Each row below holds a small network's activations on one record, seen along a few directions.
After each row come some of the record's fields: MUNIM, ZAP, VISI, PINUB.
Not every record has every field; a missing one is written missing.
Other fields move the rows too, some of them a lot.
Random noise pushes rows far along 4 fixed directions. That doesn't count. These rows show it; they differ only by the noise:
[ 227  425   -1  -84 -189   53 -123  257  149  -22  193 -300  -13   38
  401 -202 -120  -21 -111  418   49 -147  115 -114  129]
[ 266  391   53  -42 -145  -18  331   68  196   16  246 -125  215   26
  318 -281 -183 -211  144  235 -123   61  -78   55   30]
[ 227  358   45  -47  -55  -64  304   69  195  -54  142 -114  255   37
  265 -293 -201 -254  220  106 -149   28 -127   47   -8]
[  12  160 -103  102 -196  -84   38  151 -128  151   42  133    0 -362
 -221  -91 -219  187 -224 -101   64   46  -20   38  -51]
[ -13  185  -16  156   85 -209  148   97  -82   65  -99  167  171 -133
 -110 -135 -244   15  -40 -396   45    2 -158    0 -128]
[ 105  206   47  118   61 -218  618  -86   56   57   36  231  404 -106
  -74 -264 -289 -249  286 -379 -188  208 -322  180 -177]

[-101  -13   37  176  -11  -82  -34   23 -181  116  -64  136  -73   80
  -79  125   17  154 -339 -150  207  -43  -17 -124   23] -> (MUNIM fopa; ZAP sufod; VISI ruva; PINUB mef)
[-159 -156 -132  114 -124  -69   96  -14 -254   67 -107  231  -12 -320
 -462   44 -111  158 -129 -233  -15  119 -111   65  -86] -> (MUNIM fopa; ZAP sufod; VISI mito; PINUB mubas)
[  53  -70  -47 -120  -56   56  -17  -23  100   45   52  -66  -25 -231
  -74  -75   -7  -18  153  121  -69  102   97  150  -55] -> (MUNIM fufa; ZAP sufod; VISI missing; PINUB mubas)
[-337 -466  -33  325   76  -60   32 -145 -506  370 -101  516 -164 -378
 -580  394  -32  588 -478 -666  392  164   33  128 -161] -> (MUNIM fufa; ZAP vam; VISI mito; PINUB mubas)
[ -19 -339  -66 -164  -35   86 -121 -105  148   73   65  -88 -141 -451
 -326  -28   50   59  187   78  -50  156  201  261  -17] -> (MUNIM fufa; ZAP sufod; VISI missing; PINUB mef)
[ 118   51   44   14 -116  -32  252  -91  113  192  266    6   13 -212
  -20 -132   17  -32   -3  109  -20  228   22  150  -10] -> (MUNIM fopa; ZAP sufod; VISI ruva; PINUB mef)
[ -95  -28 -185 -234  -11   -5 -562  219   18 -375 -320 -282 -189   97
  -93  -11  162 -130   98  280  -77 -294   38 -192   48] -> (MUNIM fopa; ZAP sufod; VISI missing; PINUB mubas)
[  30  168   69   86   32  -91  178   -2  -17   -9   30   24   87  255
  166  -62   42 -205   91   29  -16   41 -151  -39   -1] -> (MUNIM fopa; ZAP sufod; VISI mito; PINUB mubas)
[ 133  104  342  137  187   64  331  -29  117  157  259  -36  238  172
  415   23 -162   17    4 -171  138    3   14  100   10] -> (MUNIM fopa; ZAP vam; VISI mito; PINUB mef)
[-175 -244 -362 -166 -227   31 -484  120 -121 -194 -282  -53 -263 -449
 -599   17   40  131   11   73 -120  -33   62   15    5] -> (MUNIM fufa; ZAP sufod; VISI mito; PINUB mubas)
[ 164  158   80  115 -273   72  643 -207  -44  227  330  183  179   94
  158  -33  -47  -71   -9  185  -85  252 -103  141   62] -> (MUNIM fufa; ZAP sufod; VISI missing; PINUB mubas)
[  22  186   39 -112  459 -192 -168   73  274 -328 -270 -284  118  417
  338 -254   91 -456  477 -107 -122 -160 -133 -128  -75] -> (MUNIM fopa; ZAP sufod; VISI mito; PINUB mubas)
[  54  -70  282   75  374   -7  319 -252  197   73   93    7  171  490
  449   64   96 -211  285 -136   43   76  -62   64  -25] -> (MUNIM fopa; ZAP vam; VISI mito; PINUB mubas)
[  63    9  -35 -151   77    2  -40   33  190 -174 -103 -119  147 -134
  -98 -204  -81 -205  366  -92 -248  -31    3  113  -76] -> (MUNIM fufa; ZAP sufod; VISI missing; PINUB mef)
[-111 -247  150   36  328  -44  145 -105  -54 -214 -244  104  292  -15
 -169   99 -221   18  215 -675  -20 -111 -182  105 -101] -> (MUNIM fufa; ZAP vam; VISI mito; PINUB mef)
[  47   63  150  135  195  -62    6    6    8  256   74   73   66   -8
  111  -56  -25   78  -46 -243  126   60  108   26  -91] -> (MUNIM fufa; ZAP sufod; VISI missing; PINUB mef)
[-124   41 -199   79    6 -209 -224  156 -137   40 -225  134 -112 -210
 -336  -48  -26   75 -136 -222   50   -4  -42  -83  -87] -> (MUNIM fufa; ZAP sufod; VISI mito; PINUB mubas)
[  63 -231   43 -139 -163  228  109 -126   62   21  172  -77  -32 -180
 -100   68   21   51  146  214 -114  109  130  236   98] -> (MUNIM fopa; ZAP sufod; VISI missing; PINUB mef)
[-126  108 -149   67 -232   -3 -342  173 -255  -61 -107  -24 -262  137
  -28  128  103  176 -409  231  124 -137   74 -257  131] -> (MUNIM fopa; ZAP sufod; VISI missing; PINUB mubas)
[  62   50 -138 -147 -183   96 -100   86    1 -204  -70 -129  -29  -39
  -38  -51  -32  -99  105  289 -173  -81   -6  -51   87] -> (MUNIM fufa; ZAP sufod; VISI ruva; PINUB mubas)
[ 104 -112  -18 -216 -361  332 -132   40   78  -33  251 -221 -127 -338
  -74   71  -36  175  -30  443  -99    1  200  137  174] -> (MUNIM fufa; ZAP vam; VISI mito; PINUB mef)
[  23   81  126 -108  190   95 -408  198  106 -313 -151 -342   35  251
  338   80  -89   56  -67  -41  136 -421   95 -238  141] -> (MUNIM fufa; ZAP vam; VISI ruva; PINUB mef)
[-149 -121 -120   63 -131   -4 -175   49 -198   57  -76   95 -198 -163
 -281   79   93  151 -190   59   67   36   19  -23    4] -> (MUNIM fopa; ZAP sufod; VISI mito; PINUB mubas)
[  12  110  -16   52  125 -190  -18   41   97  161   58   25  -84   -9
   55 -174  116 -139   81   27   67  150  -38   43  -83] -> (MUNIM fopa; ZAP sufod; VISI mito; PINUB mubas)
[  24   76    4  -49  -86   44  -37  -77   35   81  125  -40 -111  247
  232   32  191  -42  -79  297   -9   60   70  -99   30] -> (MUNIM fufa; ZAP vam; VISI missing; PINUB mubas)
[ -91   69   33   64  197 -134   22  -53   46 -113 -205   15   68  425
  174    7   79 -223  103 -100  -44  -68 -121 -171  -38] -> (MUNIM fufa; ZAP vam; VISI missing; PINUB mubas)
[ -67 -232   91  -28  262  -48  246 -254  101 -193 -141   58  211   99
  -96   32  -18 -161  375 -412 -116   46 -133  148  -89] -> (MUNIM fufa; ZAP vam; VISI mito; PINUB mef)
[-109 -309    6   39  -57   10  281 -133 -139  -38  -95  293  208 -431
 -539  113 -253  139   62 -488 -127  113 -176  217 -101] -> (MUNIM fufa; ZAP vam; VISI ruva; PINUB mef)
[-256 -228 -145   29  116 -148 -384   -2  -54   91 -193   74 -330  -69
 -302   26  243   18   -8  -91  108   75   53  -48  -86] -> (MUNIM fufa; ZAP sufod; VISI missing; PINUB mubas)
[ -81 -172  -15  -32  -29   88 -175  -58  -52   58  -11   32 -169   35
  -51  184  184  146 -123  127   57   -6  102  -18   35] -> (MUNIM fopa; ZAP vam; VISI missing; PINUB mubas)
[ 209  -19   -6 -269  -72   63  182  -59  312  -92  110 -157  201 -301
  -78 -304  -89 -304  571  170 -418  187    9  288  -85] -> (MUNIM fufa; ZAP sufod; VISI missing; PINUB mef)
[-110  -50   24  -60  449  -93 -295  103   44 -361 -407 -171   97  240
   51  -35  -84 -154  309 -381  -29 -313  -83 -137  -29] -> (MUNIM fopa; ZAP sufod; VISI mito; PINUB mubas)
[ -85   23   91  189  156 -173  221 -105 -111  113  -56  215   30  405
  109   66  202 -170  -34  -89   83   87 -148  -95  -62] -> (MUNIM fopa; ZAP sufod; VISI missing; PINUB mubas)
[ -74 -134  170  253  103   15  413 -319  -87  241  146  271   60  243
   61  227   91   84 -103 -262  119  204  -17   62    2] -> (MUNIM fufa; ZAP vam; VISI mito; PINUB mef)
[ -19 -215  -34  -62 -151  102   51  -51  -16   70  117   72  -85 -331
 -253   63   38   80   50  137  -77  195   17  218  -13] -> (MUNIM fopa; ZAP vam; VISI mito; PINUB mubas)
[  -3 -220  -21  -57 -120   58  325 -213   63   89  150  100   63 -288
 -246  -45  -61  -48  179    3 -206  245  -42  281  -68] -> (MUNIM fopa; ZAP vam; VISI missing; PINUB mef)
[ 255  263  247   42   82  142  -17   60  124  139  273 -211   38  353
  655   43  -15  107 -206  209  227 -156  242 -148  173] -> (MUNIM fufa; ZAP sufod; VISI ruva; PINUB mef)
[  67  127   53  -13  113 -108 -164   88  157  118   50 -140  -58  -31
  148 -185   33  -22  -35  -18  133  -38  117  -44  -52] -> (MUNIM fufa; ZAP sufod; VISI mito; PINUB mef)

Here are new rows. What are their fields?
[ -65 -172  -67    6  -78  -74 -107  -19   39  270  105   84 -232 -422
 -333  -58   79  130  -47   15   85  232  108  202  -75] -> (MUNIM fopa; ZAP sufod; VISI mito; PINUB mef)
[   1  -85   69   66  -90   47  228 -209   42  177  204  138  -49    1
  -44   83  143    1  -21   69   21  243   35  126    2] -> (MUNIM fufa; ZAP vam; VISI mito; PINUB mef)
[ -49 -100  141  153  155  124 -203   57 -221  152   -1   15  -71   74
  180  291  -40  438 -399 -217  382 -203  169  -78   75] -> (MUNIM fopa; ZAP vam; VISI mito; PINUB mubas)
[  33  175  -19  288 -381   31  272  -58 -286  423  323  288 -192  135
  108  158  161  212 -559  327  222  231   60 -100  118] -> (MUNIM fufa; ZAP sufod; VISI ruva; PINUB mubas)
[ -80  -55   -8  -99  247  -15 -530  162   71 -111 -135 -244 -204   96
  151   20  151   -3   41   46  159 -179  140 -130    3] -> (MUNIM fufa; ZAP vam; VISI mito; PINUB mubas)
[   9 -226   22  -89   47  114 -264  -51  127  145  111 -178 -218 -163
   17   49  142  141  -29  168  160   33  314   95   64] -> (MUNIM fufa; ZAP sufod; VISI missing; PINUB mef)
[-326  -61  -44  194  326 -172 -449   35 -256  -60 -418  143 -239  500
   54  303  227  122 -333 -339  294 -259  -25 -386  -25] -> (MUNIM fufa; ZAP vam; VISI missing; PINUB mubas)
[  76  112  213  219   27   56  -49   78  -72  407  270   49 -115   55
  308  132   -9  344 -453   11  391  -13  290  -69   87] -> (MUNIM fufa; ZAP sufod; VISI missing; PINUB mef)
[  95  -86  120 -101   -7   67  350 -158  165  -18  146  -13  208  -43
   14  -37  -55 -152  308   -3 -187  131  -71  216    3] -> (MUNIM fufa; ZAP vam; VISI missing; PINUB mef)
[ -28  138 -219   11 -251  -93  -50  146 -165 -113 -114  126  -37 -184
 -324  -56  -60    9 -157   59  -98   -7 -144  -74   -3] -> (MUNIM fopa; ZAP sufod; VISI ruva; PINUB mubas)
[ 106  121   64 -164  154  -38   37    4  251 -205   24 -240   88  221
  276 -167  107 -379  393  216 -158   -2 -110   14   25] -> (MUNIM fopa; ZAP sufod; VISI mito; PINUB mubas)
[ -79 -203 -108  -81  -96  157 -284   33   -7   24  -15  -90 -193 -234
 -208   87   40  171  -55  121   -4  -20  240   58   16] -> (MUNIM fufa; ZAP sufod; VISI missing; PINUB mef)
[ -40 -117   65    6   40  101  -75  -18  -48  -28   51  -36  -39   70
   87  176   -6  120 -175   -5  109  -69   78  -51   62] -> (MUNIM fufa; ZAP vam; VISI ruva; PINUB mef)
[  69  -89  165  -49  125   52  405 -133  123 -214    0  -24  382    3
   34  -15 -246 -127  368 -329 -176  -15 -193  231  -20] -> (MUNIM fopa; ZAP vam; VISI mito; PINUB mef)
[-115  -40  -66  -59  172  -85    7 -124   42 -268 -277   27   66  346
   54   25  111 -275  258 -106 -173  -66 -203 -115  -53] -> (MUNIM fufa; ZAP vam; VISI missing; PINUB mubas)
[  15 -169  -11   -5   -8    3  141 -169   69  225  134   69   20 -328
 -228  -73  -18   25  146 -114  -88  249   63  235  -81] -> (MUNIM fufa; ZAP sufod; VISI missing; PINUB mef)
[ -24  106  121   94  218  -95  179  -97   13  -19  -46   87  117  500
  302   80  122 -185   60 -105    0  -49 -154 -104   -3] -> (MUNIM fopa; ZAP vam; VISI missing; PINUB mubas)
[ -29 -105   94   83  115   88   12 -125  -58   82   19   34  -12  196
  164  189   61  146 -114  -84  133  -30   58  -38   21] -> (MUNIM fopa; ZAP vam; VISI mito; PINUB mubas)
[ 110   -2   75  -62 -254  217   95   59   47  -29  198  -90   58 -218
   18   76 -183  177 -126  163  -39  -23   89  105  111] -> (MUNIM fopa; ZAP vam; VISI ruva; PINUB mef)
